Each row below holds a small network's activations on one input, seen along a few directions.
Each table varies a few parts of the input and shows all the possible inputs, shuffled.
A made-up example of a description, with smaller parts first: one of 6 places along a line, together with either a single point or one of 11 places along a line or (one of 2 separate values, together with one of 8 places around a ring).
Shared parts are said once, and a part with two or three values counts as separate values.

Other details of the inputs vary at random and push rows far along three fixed directions, the same in every table; ignore that.
To show where, the next rows are all for the same input, with only those details redrawn:
[-21 -44  -8  14  -4  42  -7 -22  12  -2 -11]
[ 10 -22  -7   8 -20  29 -11  17  23 -17   6]
[-16 -31  -3   1  -2  28 -29   0  28  -9  -2]
[-34  11 -12 -27   3 -12 -21   5  31   1 -18]
[ 13 -23  -7  11 -22  32  -9  19  22 -18   7]
[ -9   4 -35  14 -25  15  60 -19 -17  14 -31]
[-25 -46 -17  24  -6  47  21 -40  -6   8 -21]
[-34  11 -12 -27   2 -11 -21   5  31   2 -18]

A family of inputs:
r1: [ -4 -45 -26  11  28 -32 -29  -3   4  13  59]
r2: [ 35  12  23  10  -7  21  -9  67  -7 -25  24]
r3: [ 28  -3  -9   5 -34  21  29  42  -1 -31  13]
r4: [ 65  13  33  12 -13  -3 -11  26   1 -17  53]
r5: [-25  50  -3 -14  20 -22  -4  14  -5  23 -27]
r6: [ 12 -38  20  26  37  30 -10 -20  -9  -9   6]
r7: [ -3   4  -1   1  19   6  57 -17 -51  17 -24]
r8: [ 56  25  20   9 -33 -30  21  18  -8 -10  23]
r9: [ 45  -4  38  -6 -30  -9  -2  31 -10 -16  35]
r10: [ -6  52   4  -8  10 -41 -25 -27   1  27  -2]
r11: [-34  24 -18 -27  15   2  27  -2  -7   5 -11]
r12: [ 23 -37   4 -11  -9  24   5  17   4 -32  16]
r13: [-15  14 -20 -18  10 -24 -31 -16  37  -4 -21]
r14: [ -8 -30  13   4   8   8  33 -15 -37   3 -26]
r15: [ 26  -6   6  18   1  -9  28   0 -17  -9 -16]
r16: [-38  15  34 -24  -2 -28 -26   4   0   6   6]
r17: [  8 -17 -13   8  22  27 -38 -21  28  -9   8]
r18: [-20  -5  39  -7  -4  -8 -68   5  25   4  16]
r19: [ 11 -38  12  50 -15  24  -4 -65 -20  17  -3]
r20: [-34  45  23 -26  10 -28  -5   2 -15  19  11]
r21: [ -6 -30 -15   7   9  13  34 -42  -6  -7 -16]
r22: [ -2  10  13   0  39  -7 -70   1  26  -1  -5]
r23: [-17  31  21 -34  13 -31  20 -21 -30  27   3]
r24: [-19 -16   1  28  -3  17  18 -17 -23  18 -37]
r25: [-12  35 -19 -37  33 -30  10 -11  16  -1  -6]
r26: [  0  -8  18   5  21 -14 -74   4  33 -11 -13]
r27: [ 29  25 -24   1 -41   1  27  39  12 -13  -3]
r28: [-29  41 -25 -31  15 -12   2   4  16  15 -15]
r29: [ 43  -7 -41  16 -25 -59  15  42  -3  -2  54]
r30: [-14  18   3  22  -8  10  31 -39 -39  39  -6]
r31: [-17 -45  27  20   5  33  -9   7 -15 -11  -8]
r32: [ 38  55 -35 -29 -16 -18  80  29 -26  -4   0]
Q: The inputs of r13 and r17 match in every part but one. If r26 is changed in the same way as r13 into r17, which row does it become?
A: r22
Q: What do these inputs look like to the network?
A: one of 2 separate values, together with either a single point or (one of 3 separate values, together with one of 5 places around a ring)
Q: Change only the choice among 2 separate values in r2. List by row number the other rows that result.
A: r31
Q: Change only the choice among 3 separate values in r18. List by row number the other rows that result.
A: r24, r27

A family of inputs:
r33: [  9 -14   5  29  -8  40  53 -23 -41  12   4]
r34: [ 27  19 -11   5 -30 -18  -4  35  25 -10  16]
r35: [ 24 -14   2   1  14   6 -36  12  19 -11  11]
r36: [ 33  21 -23  19 -29   3  17  14  -4  -7  10]
r37: [ 37  40  13  -6 -20  -2   0  38   1  -5  22]
r38: [  7  28 -15 -15 -27  26  31  48  10 -21 -40]
r39: [ 34  14  15   2 -32  -1  19  37  -9 -17  25]
r40: [  6 -19 -24  30 -13  31  52 -21 -29  -1   8]
r41: [-30   5  17 -21  27  -7 -10   0  -7  11   0]
r42: [  9  48  -5 -17  -1 -52  12  25   2  -4 -18]
r43: [ 11  32 -16 -25  12 -31  24  24  -1  -3   0]
r44: [-13 -12   2  -6 -12  56  -5  16  24 -25 -30]
r45: [  4 -15  20  21   1  33 -16 -17  -7   7   8]
r46: [-29   0 -13 -17  18 -12 -19  -8   5   6  -3]
r47: [  5 -21  29  19  -9  15 -24   2   7 -11  12]
r48: [ 25  -5   4   1   9   9 -36   7  25 -12  16]
r49: [-25  -6   9 -25  26 -19  -6  -6  -1  -4  -5]
r50: [ 16 -19  -6  10   9  24  22 -12  -7  -8  12]
r51: [-15   1  -5  -8  32 -17 -16 -10  13   5 -16]
r52: [ -6  41 -25 -26   0 -40  19  32  -1  -2   3]
r53: [ -2  37 -46  20 -16 -25  75 -11 -37  21 -32]
r54: [-22  -4 -13  -4  -5 -10  -9 -25  13  17  -7]
r55: [-22  11  14 -10  19  -9 -24  -7  -3  18 -11]
r56: [  7 -18  -4   9  -4  23 -23   0  11 -12  23]
r57: [ 47  16   7   7 -22  -4  -5  24   8 -20  14]
r58: [-30   0  18  -6  11 -22 -19  -5   0   8 -15]
r59: [ -2 -29  17   7  -5  14  11   2 -21  -5  10]
r60: [ -8 -16  10  22 -13  18  15 -37 -24  14 -11]
r61: [-16   0   6 -14  18 -20 -21 -15   3   4 -17]
r62: [  2  -1  -7  10  16   3   3 -20   6   2  -9]
r63: [-29  -9 -10  -6   8 -23 -17  -6  18  12 -11]
r64: [ 39  10 -14   8  -9  11  27   1  -7  -3   8]
r65: [-24   2  -3  -8  12  -5  23 -48 -18  16 -22]
r66: [ 12 -25  19   1   5  17 -10   1   5 -22  21]
r67: [  9 -28  -1   4 -14  17 -18   0  19  -5  24]
r68: [  9 -15  -5   7   1   7 -39  16  16 -12  15]
r69: [ 12 -19   3  31  -7  38  43 -22 -45  17  -3]
r70: [ -4   2  15  -2  10 -10 -23  -7  17 -10  -4]
r71: [-37 -21 -20  -8   7  -9  30 -25 -10  20 -10]
r72: [ 11   3  29  12   3  13 -35  18  16  -8  18]
r73: [-18  -2   7 -23  20 -17 -15 -13   0   2 -10]
r74: [-25   1  15 -12   7 -19 -23  -9  -3  12 -14]
r75: [ 16  49 -19 -31   7 -41  14  24   3   4  -7]
r76: [-27   4   4  14  17   1  22 -28 -26  26 -26]
r77: [  2 -26  22  12 -11  25  -5 -16 -11   0  11]
r78: [ 22  12 -22   4 -28 -20  13  22   4   5   2]
r79: [  3 -31  -1   3 -10  15  -7   7  17 -10  28]
r80: [-28  -1  17 -21   9 -16 -18  -7  -7  10  -8]
r81: [  5 -18  -2  23  -1  18 -26   2  16 -14  15]
r82: [-28 -10 -11 -21   7 -18 -15  -8  13  14  -3]
Q: What do these inputs look like to the network?
A: one of 2 separate values, together with either a single point or (one of 4 places along a line, together with one of 6 places along a line)
Q: The inputs of r57 and r61 match in every part but the choice among 2 separate values. If r47 is changed in the same way as r57 into r61, which row does it become?
A: r58
Q: Change only the place on the line of 4 in r46. List by row number the other rows that result.
A: r52, r53, r68

A family of inputs:
r83: [-47  11  -7 -34  11 -44  -9   4   4  15 -21]
r84: [-47  29 -17 -49  34 -16 -14  -1  34   0 -17]
r85: [-36  17  -6 -10   3 -39  25  -4 -27  22 -19]
r86: [ -8 -32  21  -1  39  13 -39  11   8 -14  10]
r87: [ 84   8 -37  24 -13 -65 -25  33  28 -11  70]
r88: [ 61   4  15  26 -35  37 -34  45  19 -25  30]
r89: [-29 -50  -8 -16  36  22 -43 -13  32 -22 -17]
r90: [ -7 -36  21  51   7  35 -11 -34 -23   8 -15]
r91: [  9  38  12  17 -15 -29  52 -29 -44  16 -32]
r92: [  9  23   0  -7   8 -26  70 -17 -45  10 -22]
r93: [ 26  17   8  -9   1   7  50  -9 -31   3   9]
r94: [ 40  46   3 -16   1 -37  26  53  -9 -15   5]
r95: [ 39  39 -26 -22 -50 -42   7  84  31 -32   9]
r96: [ 19  -8  41  19  -2  30 -47   2   8  -7  24]
r97: [  1  36 -13  -9   8  -4  67 -15 -42  20 -12]
r98: [-25 -29  24  -5   7  19 -43   5   9   1  32]
r99: [-41  31  -9 -51  38 -19 -22   0  18   7 -12]
r100: [ 67  -3  15  31 -33  20 -36  56  16 -31  19]
r101: [ 12  13 -34  21 -28   3  43 -17  -8  12 -53]
r102: [ 36  49  16 -31 -36 -36  17  48  -8  -2  32]
r103: [  0 -59   9  42 -18  57  44 -41 -51  16  18]
r104: [-12  18 -42 -18  34 -80 -42 -40  29  30  37]
r105: [ -9  17  -7   2 -15 -33  61  -5 -46  22 -17]
r106: [ 22 -47  19  73 -10  52  32 -46 -50   8 -13]
r107: [-11 -25  -4  27   0  24   1 -31   9  11 -37]
r108: [-27 -50  45 -14  19  -7 -44 -15   1  -4  17]
r109: [ 42 -15   8   7 -37  27 -20  57  15 -25  50]
r110: [-31 -25  13   4  16  37 -54 -27  42   2  -9]
r111: [  0 -26   0  22  16  49  31 -24 -30   6   7]
r112: [ -2  43 -39   7 -30   4  49 -26  -7  18 -44]
r113: [ 55  30  24  23 -29  17 -31  51  14 -18  32]
r114: [-60  21 -12 -45   7 -28 -16   2  36   9  -6]
r115: [ 16 -45 -29  26  -9  70  33 -21  -8 -25   1]
r116: [-25  48  31 -29  13 -33 -18 -28   0  22 -14]
r117: [-30 -48   1 -12  41  21 -38  -9  32 -16 -12]
r118: [-25 -46   9 -12  45  18 -45  -7  15 -11  -6]
r119: [-56   8 -10 -39  12 -44 -19   9  32   4 -21]
r120: [ -8  -3 -34   5 -36  16  40  -3  -2  -5  -2]
Q: What do these inputs look like to the network?
A: one of 2 separate values, together with either a single point or (one of 3 separate values, together with one of 6 places along a line)
Q: The inputs of r109 and r83 match in every part but the choice among 2 separate values. If r96 is changed in the same way as r109 into r83, which row does it become?
A: r106
Q: A walk changes only the place on the line of 6. It starts at r108 and steps to r105. List the rest of the walk in order.
A: r85, r83, r119, r95
Q: Change only the choice among 2 separate values in r111. List by row number the other rows that result.
A: r86

A family of inputs:
r121: [-23  16   9 -42  16 -37 -30  12  17  -4   4]
r122: [ 45 -12  20  19 -20  14 -17  43   0 -15  51]
r123: [ -8 -34 -14  23   2  21  -4 -12  13  -9   6]
r124: [-35 -30   3   3  11  20  27 -40 -17  11 -30]
r125: [ -4 -33  35  12  22  34 -58  -7  11  -1  24]
r126: [ 12  51 -19 -20 -10 -27  18  21  19 -10 -10]
r127: [ 25   8 -43  13 -32  11  54  -1 -12   3   4]
r128: [ 27 -29  14  27  -2   9 -34  14   5 -22  39]
r129: [-44 -42  -7  16  16  17  22 -45 -18  17 -26]
r130: [ 49 -23   6  30 -14  27 -19  35  20 -29  19]
r131: [-28 -25   9  13  22  23  23 -62 -24  26 -25]
r132: [ 12  47  10 -22 -10 -34  16  27 -10  -6   5]
r133: [ 17  21  16   8 -56 -11 -18  14  14  -1  -3]
r134: [ -9 -54   7   1  23   9 -70   1  28  -8  16]
r135: [-43  18 -13 -46  12 -19 -15   0  21   7  -7]
r136: [ 19  27 -21 -25  -9 -43   0  25  10   0   0]
r137: [ 11  45   6 -13 -10 -34  15  39  -3   5  -1]
r138: [-14  30   1 -40  15 -30 -20   8  12   6 -24]
r139: [ 26  18  -9   3 -19  23  -5  39  14 -14   8]
r140: [ -3 -27  17  10  18  23 -24 -35  -2  10  17]
r141: [-43  16  10 -30  24 -26 -22   0   4   8 -17]
r142: [-23  31   3 -22  19 -25 -16   0   4   7 -22]
r143: [ -2 -39  25  15  26  22 -58  -9  24  -5  17]
r144: [-27  27   8 -26  29 -35 -22 -24   5   7 -10]
r145: [ 10 -17  22  -4   4  30 -45  22  37 -34  15]
r146: [-44 -27   2  40 -30  21  19 -73 -27  38 -42]
r147: [-37 -19 -12  -5   4  34  26 -36 -15  15 -21]
r148: [ 48 -21  10  31 -17  16 -23  27   4 -12  52]
r149: [ 17 -30 -12  28  -8  13   5   2   5  -8   6]
r150: [ 55 -26   2  25 -14  26 -25  35  10 -22  20]
r151: [ 55 -13  12  19 -19   3 -17  29   6 -31  48]
r152: [-20 -44  40   9  24  25 -54  -5   5 -14  20]
r153: [-30  28  16 -30  25 -21 -19 -22   1  22  -7]
r154: [-41 -30   1  12  15  19  22 -36 -19  14 -33]
r155: [ 27 -13 -27  27 -24   6  59 -14 -19   1  -6]
r156: [ -8  32   1 -18   2 -42   3  22   3  11   1]
r157: [-20 -21  -3 -19  10  -6  -2 -14  -6   9 -11]
r158: [ 34  -6   5  16 -16  24  19  12  -1 -16  -4]
r159: [-43  10   0 -40  18 -24 -23   1  30  -7  -6]
r160: [-46 -22  -5  11  12  25  25 -35 -14   9 -29]
r161: [-35  10  11 -33  22 -35 -14 -11   9  15  -2]
r162: [ 13  49  -6 -12  -9 -28  11  36  10  -5 -20]
r163: [-37  17 -11 -25  25 -45 -26 -11  13  12 -10]
r164: [-39 -22  -3   2   8  26  31 -39 -13   5 -26]
r165: [-21 -45  14   4  13  27 -46   9  30 -23  17]
r166: [ 25   7 -35  20 -26  31  55 -12 -17   5  -7]
r167: [ 24  18 -22   2 -17 -23  35   2 -14   0   3]
r168: [-25 -25  18  13  27  20 -17 -33  -4  15 -12]
r169: [ 27  -2  -4  24 -23   6  59 -10 -42  -1  10]
r170: [  4  27 -11  -5  -1 -11 -10  23  26 -13  -4]
r171: [ 33  11   1  27 -18  17  52 -14 -40  -2  -4]
r172: [ 23   9 -37  28 -24  29  49  -3 -17   7  -9]
r173: [-46 -24 -23   4   8  25  22 -36 -14  20 -19]
r174: [-36  16  -4 -19  27 -45 -22 -14  15  22  -7]
r175: [-16  -5  17  -1  26   0 -45 -16  11  12  13]
r176: [ 24   0  -6  34 -22   5  53  -1 -44   0   8]
r177: [ 30  -2  -7  28 -11  14  45 -22 -24  10  -3]
r178: [ 17  45 -10 -18  -7 -29   6  35  -1   2 -20]
r179: [-18  35   3 -13  21 -36 -17  -9   1   7 -10]
r180: [-19   6 -17  -8   1  24  21 -24  -6  11 -22]
r181: [ 32  12  -1  36 -18  15  47  -5 -40   0  -5]
r182: [ 52 -29   7  12 -11  25 -29  26  15 -24  22]
r183: [ 16  46 -10 -13  -1 -35  -5  27   7  -4  -4]
r184: [ 40 -28  12  21 -18  22 -16  40   2 -28  36]
r185: [ 43 -30  15  17 -19  30 -18  47   1 -24  20]
r186: [ 33   7  13  -2 -17  -4   2  26  -5  -5  38]
r187: [ -4   0  -8  -8  -7 -10  28   0  -4   0 -11]
r188: [-22 -23  -7  12  13   3  20 -60 -25  31   4]
r189: [ 36   3 -17  25 -18  14  51 -16 -30   0  -6]
r190: [  4 -40  18   2  17  23 -51  -2  35 -21  10]
r191: [  1  35 -12 -30  -5 -45  -3  40   5   3  -8]
r192: [  8  49 -39 -18 -18 -32  11  35  17   3   2]
r193: [-23 -17   2   5  17  19  18 -49 -23  13 -26]
r194: [ -3  15 -27  -5  -9 -16  30  -7   7  -2  -7]
r195: [-35  15  12 -38  20 -24 -17  -4   5   4 -13]
r196: [ -3 -41  42  -1  14  32 -48  -2   8  -6  36]
r197: [-33   7   7 -41  19 -23 -18  -1   5   9 -22]
r198: [ 32  -6 -17  29 -20   1  56 -17 -26  11   8]
r199: [  1  50 -18 -24 -18 -15  15  45   6  -2  -6]
r200: [-19 -32  22   2  22  34 -61   5  37 -23   5]
r201: [ 11  52   7 -16 -12 -32  12  37 -10  10  10]
r202: [ 13  43   8 -22 -10 -32  20  29  -2   3   1]
Q: What do these inputs look like to the network?
A: one of 2 separate values, together with either a single point or (one of 5 places around a ring, together with one of 8 places along a line)
Q: The inputs of r158 and r162 match in every part but the choice among 2 separate values. If r188 is changed in the same way as r158 into r162, which row does it become?
A: r148
Q: The inputs of r135 and r173 match in every part but the choice among 2 separate values. If r157 is changed in the same way as r135 into r173, which row does it become?
A: r191
Q: The inputs of r195 and r141 match in every part but the choice among 2 separate values. If r164 is changed in the same way as r195 into r141, which row does it become?
A: r160
Q: Change only the choice among 2 separate values in r127. List by row number the other rows that result.
A: r192
